These are the activations of a small neural network, seen along a few directions. Each row is one input.
Each table varies a few parts of the input and shows all the possible inputs, shuffled.
A made-up example of a description, with smaller parts first: ring(8) and (point or (values(2) and line(4)) or line(11)).
Shared parts are said once, and a part with two or three values counts as separate values.

Other details of the inputs vary at random and push rows far along two fixed directions, the same in every table; ignore that.

Table:
x1: [ 18 -24 -35  -4 -39  21  -7  11  -2  -7 -25  21  -2]
x2: [ -2 -47  36  56 -49 -22 -26  33 -25   2  13  13 -13]
x3: [ 27  49 -43 -37  62   0  59 -51  33 -23 -20 -12  -4]
x4: [-10  -4  32  11 -42  -5 -18  48 -18  19  24  28  14]
x5: [  9  32 -39 -28  64  11  63 -43  48 -41 -42 -18 -23]
x6: [ 26 -73 -32  31 -80  16 -38  17 -26  -1 -23   2 -27]
x7: [ 34  54 -34 -56  47 -12  61 -46  11 -10 -15 -11 -17]
x8: [ 38 -48 -36  11 -84   5 -37   1 -39  21   6   6 -19]
x9: [-47 -25  43 -12 -13  -2 -38  29 -27  36 -10  17   5]
x10: [-55 -26  39 -12 -13   9 -47  28 -16  36   4  15  12]
x11: [ 15 -21 -44  21 -33  32 -27  10  21 -22   0  -8  10]
x12: [-15  22  57  18  14 -27  17  37   3  -5  14  23  16]
x13: [  6 -44 -49  30 -63  48 -47  29  17 -14  -9  -4   0]
x14: [ -3  -5  22  48 -33   8 -39  45   7  -1  44   8  33]
x15: [ 24  -6 -79 -40  -1  41 -20 -54  -4  15 -19 -23  17]
x16: [ 17 -12 -69 -60  -8  33   0 -50 -20  24 -47  -5  -1]
x17: [ 22  34 -34 -30  61  -6  71 -44  30 -38 -48 -11 -23]
x18: [ 15  -2 -46 -29 -43  28 -21   8  -7  22  13  10   0]
x19: [-14  48  64 -18  99 -55  63 -59 -16   9  -2 -22  -8]
x20: [-15  50  59  31  41 -27   8  20  17 -10  61  -6  32]
x21: [-43  23  77  26  49 -31  39  35  21 -25  -7   9  -5]
x22: [-14 -26  16 -20  10 -18 -12 -27 -31  26 -18 -13 -30]
x23: [-43  17  49  -4  46 -17 -16  -2   6  12  24 -11  19]
x24: [-25 -18  24  31 -38  15 -30  51   6   6  21  26  19]
x25: [ -9  31  83  20  35 -62  26   9 -24   9  46  -5 -16]
x26: [-26  54  68   4  47 -30  32  19  15  -1  46  10  23]
x27: [-10  16  82  43  34 -59  24  10 -13  -6  32   0  -4]
x28: [-42 -18  37  -5 -16  20 -38  21 -24  44  14  18  35]
x29: [ 24 -16 -48  22 -37  29 -33   7  17 -15   6  -6  17]
x30: [ 31   2 -85 -37  14  35  32 -40  34 -33 -47 -10 -15]
x31: [ 14 -53 -26  27 -42   5 -11   1 -13 -14 -34 -10 -43]
x32: [ 53  33 -87 -39   8  17  10 -52  19 -14   0 -28  -4]
Each input here is: line(4) and (values(2) or line(6)).
Question: The inputs of x20 and x26 match in every part but the line(4) part. If x14 is changed in the same way as x20 into x26, which row does it become?
Answer: x3
Question: Which other rows does x28 become when the values(2) part takes its other values? List them by row number.
Answer: x10

Table:
x33: [  1  -1  13  41 -34   4 -23  49   1 -15  46   0   2]
x34: [ 27 -48 -73  -5 -44  41 -15 -17   1 -10 -36  -7 -37]
x35: [  9  13 -17   7 -31  26 -33  20  11  -3  29  -9  27]
x36: [ 20  49 -39 -14  64  13  36 -44  42 -20  17 -32  24]
x37: [ 17  20  -9 -30  32 -25  36 -38 -18   7   3  -2 -28]
x38: [ -9 -31  25  -4 -59 -10 -47  41 -45  53  31  23   1]
x39: [  49  -20 -110  -80  -21   35   -4  -53  -13   -3  -81  -21  -39]
x40: [  1  22   8 -25  63 -16  72 -40   2 -11 -40 -20 -37]
x41: [ 13 -32  13  78 -69  -3 -44  45 -10   3  38  -5  11]
x42: [  6   0   3 -30 -19  -2 -30  -9 -29  43   8  14  12]
x43: [-11 -18  78  44 -13 -51 -11  17 -44  26  36  15   0]
x44: [-35  42 101  39  43 -41  29  53  27 -37  26  24  21]
x45: [  1 -25  39  16 -33  -9 -13  14 -47  30  18  13 -13]
x46: [-26  26  -5 -48  77   0  52 -54  11   7 -25 -20   8]
x47: [-31  10  24   5  30 -18  15  -6  24 -23   2   5 -22]
x48: [  31  -19 -102  -33  -54   57  -28   -1    9    5  -35   14   18]
x49: [-50 -52  17  27 -47  37 -73  43  -4  31  26  15  34]
x50: [  28  -32 -104  -25  -38   67  -24   -9   12    5  -29   11   34]
x51: [ 50 -17 -79   6 -59  42   1 -14  10 -19  -7 -15 -15]
x52: [-12 -11  18  16 -40   1 -26  71   5  -1  18  33  23]
x53: [ 23  18 -21   4  24   0  60  -4  21 -30 -18   7 -10]
x54: [-37  36  96  -9  57 -32  11 -15 -22  26  43   4  41]
x55: [ 21 -51 -50  19 -40  14 -30 -24  -4 -14 -31 -10 -27]
x56: [ 50  99 -44 -51 104 -27  94 -79  59 -53  -5 -45 -15]
x57: [-64  -6  82   6  -6 -11 -31  50 -24  35  15  17  23]
x58: [-59   0  74  32   2  -6 -51  51  12  23  35  17  20]
x59: [ 51 -42 -61  23 -57  23 -21   2  -5 -24 -42   9  -2]
x60: [ -5 -21  36  19  -2 -25  -7 -11 -26   1 -33  -6 -15]
x61: [ -9  28   1 -35  67 -21  60 -35   3 -16 -33 -19 -35]
x62: [-49  62  86   6 102 -60  45  -3  40 -15  24  -7  -5]
Question: What is each input in this table made of?
Answer: line(5) and line(6)
Question: The inputs of x45 and x43 match in every part but the line(6) part. If x51 is changed in the same way as x45 into x43, which row does it become?
Answer: x41
Question: Which other rows does x54 become when the line(5) part takes its other values? List them by row number.
Answer: x36, x46, x49, x50
Question: Which other rows does x34 become when the line(6) part takes its other values? List them by row number.
Answer: x47, x49, x55, x58, x62
Question: Which other rows does x47 become when the line(5) part takes its other values? List them by row number.
Answer: x33, x37, x44, x61

Table:
x63: [  8  -8  14   8  17 -22  47  -7  -3 -13 -31  -5 -14]
x64: [ 28  17 -30   3   3  -9  30 -22  11 -13 -17 -11   8]
x65: [-32  12  38  17  19   5 -17  37  16 -11  15  15  21]
x66: [ 15  -2 -37 -15 -37  16  -6   2   3  -6   2   8 -21]
x67: [ 23 -41 -33  27 -71  19 -26  10  -9  11   0   1   8]
x68: [ 12  33   5 -28  56 -17  25 -69   3  19  -4 -17  -7]
x69: [ 21   4 -20  25  32   9  20 -13 -16 -20  15 -17  -8]
x70: [-44  27 118  51  32 -50   2  51  -1 -10  64  -8   7]
x71: [  6 -19 -41  -7 -19  30 -22 -11  16  -8 -17 -15  10]
x72: [ 10  38   6 -10  37 -21  23  -9  14 -15   8  -3 -18]
x73: [ -8 -45 -31 -17 -19  20  -5  -7   5 -13 -45   0 -16]
x74: [  1 -25 -31 -25 -40  21 -35  13 -24  28   3  13  10]
x75: [ 23  23 -23 -11  16 -18  45 -34  28 -15 -13  12   5]
x76: [ 13 -52 -24  27 -78  27 -67  30 -33  17  23  -1 -14]
x77: [-31  13  40  24  18   0 -24  34  14  -9  10   4  24]
x78: [ 14  25  -2  -4   4  -5  47   2  15 -18   4   6  12]
x79: [ -9   9  -5   3  45   4  16 -24  22 -15   5 -24  11]
x80: [ -3 -15  16  18 -47 -13 -39  34  -5  13  17  11   3]
x81: [  8  -7 -36 -24 -20  18 -31 -12 -14  24 -17   5   4]
x82: [-49 -21  86  43 -24 -33 -24  47 -15   9  19  18 -25]
x83: [ -5 -17  25  -5 -18 -10 -30   6 -25  49  11   4  26]
x84: [ 15 -17 -36 -44  13  14  18 -42 -28   1 -52  -9 -34]
x85: [-13  28  -6 -20  37  15  26   3  30 -19  -5   1  10]
x86: [ -5  42   7 -36  41   0  27 -17  -5  15   3  12  -1]
Question: What is each input in this table made of?
Answer: values(4) and (point or line(5))
Question: The inputs of x75 and x65 match in every part but the values(4) part. If x67 is changed in the same way as x75 into x65, which row does it become?
Answer: x71
Question: Which other rows does x81 become when the line(5) part takes its other values? List them by row number.
Answer: x68, x74, x83, x86
Question: Which other rows does x77 become when the values(4) part takes its other values? List them by row number.
Answer: x64, x80, x81
Question: Start at x66 and move only the line(5) part, one step at a time. The first step leads to x72. Which rows follow, in order?
Answer: x80, x70, x76

Table:
x87: [-10  -3 -57 -74  38  31   2 -67   8  24 -52  -6 -26]
x88: [ 40  -1 -77 -50  26 -13  60 -51   6 -30 -73 -11 -48]
x89: [-34  22 108  88  45 -52  -2  24  -5 -10  67   1  15]
x90: [-16  28  20 -36  54 -14   8 -35 -20  29 -11 -13   8]
x91: [ 14 -31 -47 -44 -56  14 -41 -15 -45  46   8 -21   1]
x92: [-23 -27  10  31  11  14 -10   3  28 -28  -9 -20 -10]
x93: [-32  44  89  -3  83 -47  81   4  25 -30 -21   9 -33]
x94: [-55 -27  32  -6 -22   4 -63  15 -27  52   0  21   9]
x95: [ 55 -36 -85  15 -29  42 -21 -43  -2 -13 -36 -23 -14]
x96: [-20  15 109  23  26 -54  48  40 -14  -2   8  12  -2]
x97: [-25  67 -12 -27  78   1  62  -7  65 -47 -13 -10  19]
x98: [ -34  -52   -5   41 -107   46  -88  103    3    9   31   45   51]
x99: [ -6 -12   8 -23   7  -5 -15 -16 -32  47  16  -4   8]
x100: [ 28   5  12  -1   6 -25  48 -16 -14  -5 -12  16 -34]
x101: [ -9  22  12  11 -19  13  -4  45  19 -14  30  10  51]
x102: [-17 -33  33  65   7  -9 -26  20  11 -13   6 -15  11]
x103: [ 33  58 -45 -25   0   7  16  -8  19 -22  27  -5  16]
x104: [ 43 -39 -36  30 -64  21 -55  -6 -13   6  23 -12 -14]
x105: [ 53  21 -78 -33 -14  41  25 -25  22 -23  -3  -3  23]
x106: [ 18 -20  10  17 -71 -15 -25  38 -36  23  13  29 -32]
Question: The inputs of x90 and x91 match in every part but one. If x101 is changed in the same way as x90 into x91, which row does it become?
Answer: x103
Question: What is each input in this table made of?
Answer: values(4) and line(5)
Question: Start at x93 and move only the line(5) part, one step at a time. The first step leads to x88. Which rows follow, in order?
Answer: x96, x100, x106
Question: Which other rows does x88 become when the values(4) part takes its other values? List them by row number.
Answer: x94, x98, x102
